Each row has a name. Each question is about the rows just above it. Places in a row count from 0.

[-60.4  27.5  81.4 -42.3 -28.2  12.9  44.1  26.4 -42.3 -51.1 -36.9  17.2
   1.5  51.8 -78.5  17.1  16.2 -26.1 -19.6] = (104)
[  3.5   4.6  46.4 -43.8 -32.7 -36.4  19.9  38.4 -43.8 -11.8  54.6  10.7
  71.7 -22.4  51.4 -12.8 -21.3  37.4 -43.7] = (64)
[-42.3 -52.2  10.6  68.9  -9.7  46.3  20.1   8.3  68.9  32.7 -36.2   4.0
 -39.9 -28.2 -12.7  31.4  46.8 -54.1  57.4] = (20)
[ -6.0 -12.6 -15.5  -7.0 -28.6  24.4  17.2  41.8  -7.0  23.3  29.2  19.5
 -19.6 -21.6  18.4 -17.5   2.2  40.7  48.5] = (113)
[ 35.6  -0.1 -87.1 -13.6   5.3  -8.3 -40.4 -11.7 -13.6 -27.7 -13.9  53.3
 -15.7  40.6  -8.0  11.0 -33.2  14.3  29.6] = (43)
key -> tag
[69.0] -> j425
[68.8] -> j630
[-7.1] -> j240
[-9.8] -> j939
[-9.7] -> j904
[68.9] -> j170
[-7.0] -> j885
Join (20) by its entry at place 3: -> j170
The row with [  3.5   4.6  46.4 -43.8 -32.7 -36.4  19.9  38.4 -43.8 -11.8  54.6  10.7
  71.7 -22.4  51.4 -12.8 -21.3  37.4 -43.7] is -> (64)

[ 22.7 -58.3  64.7  41.0   1.8  66.0 -52.6 -43.4  16.9  46.2 -12.5 -58.8]  (41)
[-57.7 -48.3 -21.5 -19.3  64.9 -20.1 -17.7   8.7 -70.0 -49.2  18.7  58.6]  (19)
[ 22.7 -58.3  64.7  41.0   1.8  66.0 -52.6 -43.4  16.9  46.2 -40.1  60.6]  (77)
tags:
[46.1] -> j71
[-49.2] -> j700
[46.3] -> j541
[22.6] -> j305
[-52.6] -> j491
[46.2] -> j736
[22.7] -> j130
[-49.3] -> j381
The tag of (77), keyed by place 9: -> j736
Which row holds [-57.7 -48.3 -21.5 -19.3  64.9 -20.1 -17.7   8.7 -70.0 -49.2  18.7  58.6]? -> (19)
Whose row is [ 22.7 -58.3  64.7  41.0   1.8  66.0 -52.6 -43.4  16.9  46.2 -12.5 -58.8]? -> (41)
[ 22.7 -58.3  64.7  41.0   1.8  66.0 -52.6 -43.4  16.9  46.2 -40.1  60.6] is in which row? -> (77)

[-30.4  -5.1 -52.8  12.1 -11.4 -30.3  -0.5] : (149)
[ 28.2   8.4 -60.0   4.0 -51.1  52.6 -18.4] : (53)
[-40.4 -53.1 -34.9  -4.9   8.4  44.3 -20.2] : (157)
[ 57.2  15.5 -59.8 -11.4 -27.6 -13.1  -0.7] : (61)
[ 39.8  25.1 -14.6 -24.4  60.7 -21.5  -3.3] : (171)
[-61.8 -58.3  51.2 -24.7  60.3 -12.6 -52.8] : (25)
[-50.7 -13.4  49.2  41.4 -27.1  13.6  44.7] : (128)
[-21.5 -27.0 -44.7  -7.4  29.6  34.9  54.1] : (67)
[-37.5  41.6 -38.5  23.4 -21.0  62.2  14.2] : (181)
Table of tags by key:
[-40.4] -> j41
[8.4] -> j217
[-53.1] -> j992
[-5.1] -> j145
[-53.0] -> j336
[-5.0] -> j348
[-40.5] -> j847
[-4.9] -> j35
[25.1] -> j344
Join (157) by its entry at place 1: -> j992
Where do [-40.4 -53.1 -34.9  -4.9   8.4  44.3 -20.2] appear? -> (157)

[ 57.8 -60.6  14.4 -20.5  -2.0  49.6 -85.0 -40.8 -37.4 -19.3 -17.1] -> (187)
[-15.1 -13.3 -46.9  22.3  -4.2 -16.1  10.2  13.9  -8.6  11.6  21.6] -> (6)
[-31.6   3.3  -6.2 -22.4  41.0  35.0  -9.0 -38.3   4.2 -50.4 -43.7] -> (65)
[ 24.6 -17.1  -4.3   4.0 -20.4  -9.9 -13.5  15.5 -24.2  24.4   9.4] -> (111)
[-41.5  20.6 -50.7  18.6  -1.8 -42.1  51.0  39.2  35.2  26.5  18.3] -> (40)
[ 57.8 -60.6  14.4 -20.5  -2.0  49.6 -85.0 -40.8 -86.3 -19.3 -17.1] -> (52)
[ 25.7   3.1  41.5 -17.1  -4.3  22.4 -22.7 -20.3 -11.0  -7.9  -9.4] -> (114)
[ 57.8 -60.6  14.4 -20.5  -2.0  49.6 -85.0 -40.8 -86.3 -19.3 -27.0] -> (55)
[ 24.6 -17.1  -4.3   4.0 -20.4  -9.9 -13.5  15.5 -24.2  24.4 -14.1] -> (56)
Table of tags by key:
[3.1] -> j349
[9.4] -> j458
[-17.1] -> j251
Join (111) by its entry at place 1: -> j251
[ 57.8 -60.6  14.4 -20.5  -2.0  49.6 -85.0 -40.8 -37.4 -19.3 -17.1] is in which row? -> (187)
Which row holds [-41.5  20.6 -50.7  18.6  -1.8 -42.1  51.0  39.2  35.2  26.5  18.3]? -> (40)
The row with [ 24.6 -17.1  -4.3   4.0 -20.4  -9.9 -13.5  15.5 -24.2  24.4 -14.1] is -> (56)
Whose row is [ 57.8 -60.6  14.4 -20.5  -2.0  49.6 -85.0 -40.8 -86.3 -19.3 -17.1]? -> (52)

[-13.1  48.6 -18.1 -15.9 -78.9] = (62)
[ 70.0  17.8 -19.8 -11.8 -52.5] = (78)
[-27.4   9.8 -38.3 -57.4   7.2] = (97)
[  1.6  34.3 -24.6 -23.1  25.3] = (46)
[-49.8  -3.9 -34.1 -84.9 -84.0] = (47)
[-13.1  48.6 -18.1 -15.9  61.3] = (122)
key -> tag
[48.6] -> j555
[34.3] -> j203
[-23.1] -> j643
Look up the entry of (46) at place 1 in the table: -> j203
Whose row is [-49.8  -3.9 -34.1 -84.9 -84.0]? -> (47)

